Each row below holds a small network's activations on one input, seen along a few directions.
In each table, some parts of the input vary, and every possible input appears once, in random order.
Descriptions start from the smaller parts, as in this example, which fits no table here: ring(5) and (point or ring(11) or (values(3) and line(6))).
Shared parts are said once, and a part with two or three values counts as separate values.
In the rows, zero is written as 128.

Other details of the inputs vary at random and push rows far along three fixed directions, the same in every table; ignore that.

Rows:
row 1: [121 163  35 122 133 147 122 212 131 162 107  73 125]
row 2: [116 124  94 146 120 109 143  90 121 120 119 137 123]
row 3: [139  95 126 112 113 118  98 107 121 143 132 128 100]
row 4: [136 154  89 108 137 165  95 205 130 173 141  58 109]
row 5: [117 141 130 142 135 125 152 138 129 110 105 139 152]
row 6: [140 125 152 111 123 132 123 145 130 126 133 132 136]
row 7: [137 118 130 130 131 114 108 103 119 127 151 123 110]
row 8: [136 128 158 113 121 149 130 138 133 136 133 124 132]
row 9: [134 125 151 111 121 134 124 146 133 129 132 134 131]
row 10: [141 129 158 116 123 139 132 138 136 129 134 124 132]
row 11: [130 115 132 132 133 123 109 100 125 134 144 124 104]
row 12: [121 147 131 142 132 129 159 132 133 112 115 135 151]
row 13: [144 122 158  86  93 150 129 154 135 140 129 118 122]
row 14: [121 159  43 148 154 123 103 162 116 147 142  71 107]
row 15: [142 102 125 113 109 123 107 101 124 143 144 121  98]
row 16: [129 105 133 132 137 123 101 104 118 136 135 127 111]
row 17: [133 107 134 133 138 114 103 107 121 129 136 125 110]
row 18: [137 129 153 113 121 145 131 137 141 135 135 129 129]
row 19: [138 130 161 115 121 139 131 140 133 126 132 122 130]
row 20: [114 126 103 154 141 104 131 101 123 117 126 146 130]
row 21: [115 140 123 140 134 130 153 134 137 119 107 146 151]
row 22: [135 118 132 130 130 114 107 104 116 125 150 121 109]
row 23: [139 131 151 110 119 139 131 141 137 132 143 130 130]
row 24: [137 128 157 113 121 149 130 138 134 137 134 125 133]
row 25: [113 130 108 158 141 116 137  91 119 121 125 134 129]
row 26: [131 107 127 132 137 121 104 103 129 137 138 133 110]
row 27: [119 141 128 142 136 125 153 137 131 112 106 140 153]
row 28: [143 132 152 111 119 136 130 140 133 127 142 127 135]
row 29: [131 105 131 132 138 123 102 103 120 138 137 128 112]
row 30: [134 129 161 113 120 149 129 139 130 134 132 123 131]
row 31: [119 144 120 122 106 136 168 142 132 116 104 134 148]
row 32: [132 105 129 132 138 123 103 103 123 140 138 130 114]
row 33: [111 122 107 157 146 113 130  97 118 121 117 140 131]
row 34: [131 109 127 129 133 114 102 107 123 132 144 133 110]
row 35: [120 144 124 137 132 122 151 139 127 109 113 142 155]
row 36: [142 125 149 111 124 132 124 143 132 128 134 133 138]
row 37: [139 126 153 111 123 132 123 146 129 124 132 131 135]
row 38: [140  95 124 112 113 118  98 107 122 144 133 129 101]
row 39: [113 148 130 139 129 134 159 132 135 114 113 138 146]
row 40: [112 140 130 140 134 134 153 136 127 117 103 141 153]
row 41: [134 122 151 114 125 141 125 141 139 134 126 135 132]
row 42: [136 132 154 110 117 139 130 143 133 129 141 128 128]
row 43: [115 150 128 137 126 128 159 136 131 110 121 139 147]
row 44: [135 117 125 130 131 117 111 102 126 134 154 129 109]
row 45: [114 148 129 139 130 134 159 131 136 115 114 139 147]
row 46: [111 117  97 145 123 104 133  99 115 118 106 141 123]
row 47: [137 107 130 134 139 115 105 105 125 133 138 128 114]
row 48: [116 151  40 147 156 123  99 169 120 152 135  80 107]
row 49: [116 135 109 155 137 104 134  97 114 108 131 133 127]
row 50: [137 124 147 112 122 135 125 144 137 132 134 136 134]
row 51: [146 121 156  86  93 151 130 153 137 141 130 119 123]
row 52: [112 141 126 140 133 130 152 136 134 116 105 144 149]
row 53: [138 126 154 111 122 132 122 146 128 123 131 130 135]
row 54: [115 132 112 159 141 108 136  96 118 112 125 130 125]
row 55: [116 150 127 137 127 128 160 135 132 111 121 140 148]
row 56: [132 123 153 114 124 141 124 142 137 132 125 134 130]
row 57: [116 147 127 139 130 134 159 130 138 118 115 140 148]
row 58: [115 117  93 145 124 105 135  97 119 121 108 144 126]
row 59: [119 148 133 142 131 129 159 133 131 110 114 133 149]
row 60: [135 107 132 133 138 115 104 106 123 131 137 127 112]
Each input here is: values(2) and line(5) and (point or ring(5)).
Changing only the line(5) part turns row 27 into row 5. The same change can be made to row 10. Which row results?
Answer: row 54
Changing only the line(5) part turns row 59 into row 19. The same change can be made to row 60. Which row results?
Answer: row 17
Change only the ring(5) part in row 18. List by row number the other rows that result.
Answer: row 10, row 14, row 23, row 24
Change only the values(2) part in row 47. List by row number the other rows that result.
Answer: row 12
Which other rows agree with row 47 in the line(5) part and the values(2) part? List them by row number.
Answer: row 1, row 20, row 21, row 32, row 36
Which other rows agree with row 29 in the line(5) part and the values(2) part? List them by row number.
Answer: row 6, row 38, row 41, row 48, row 60
Change only the values(2) part in row 41. List by row number the other rows that result.
Answer: row 45
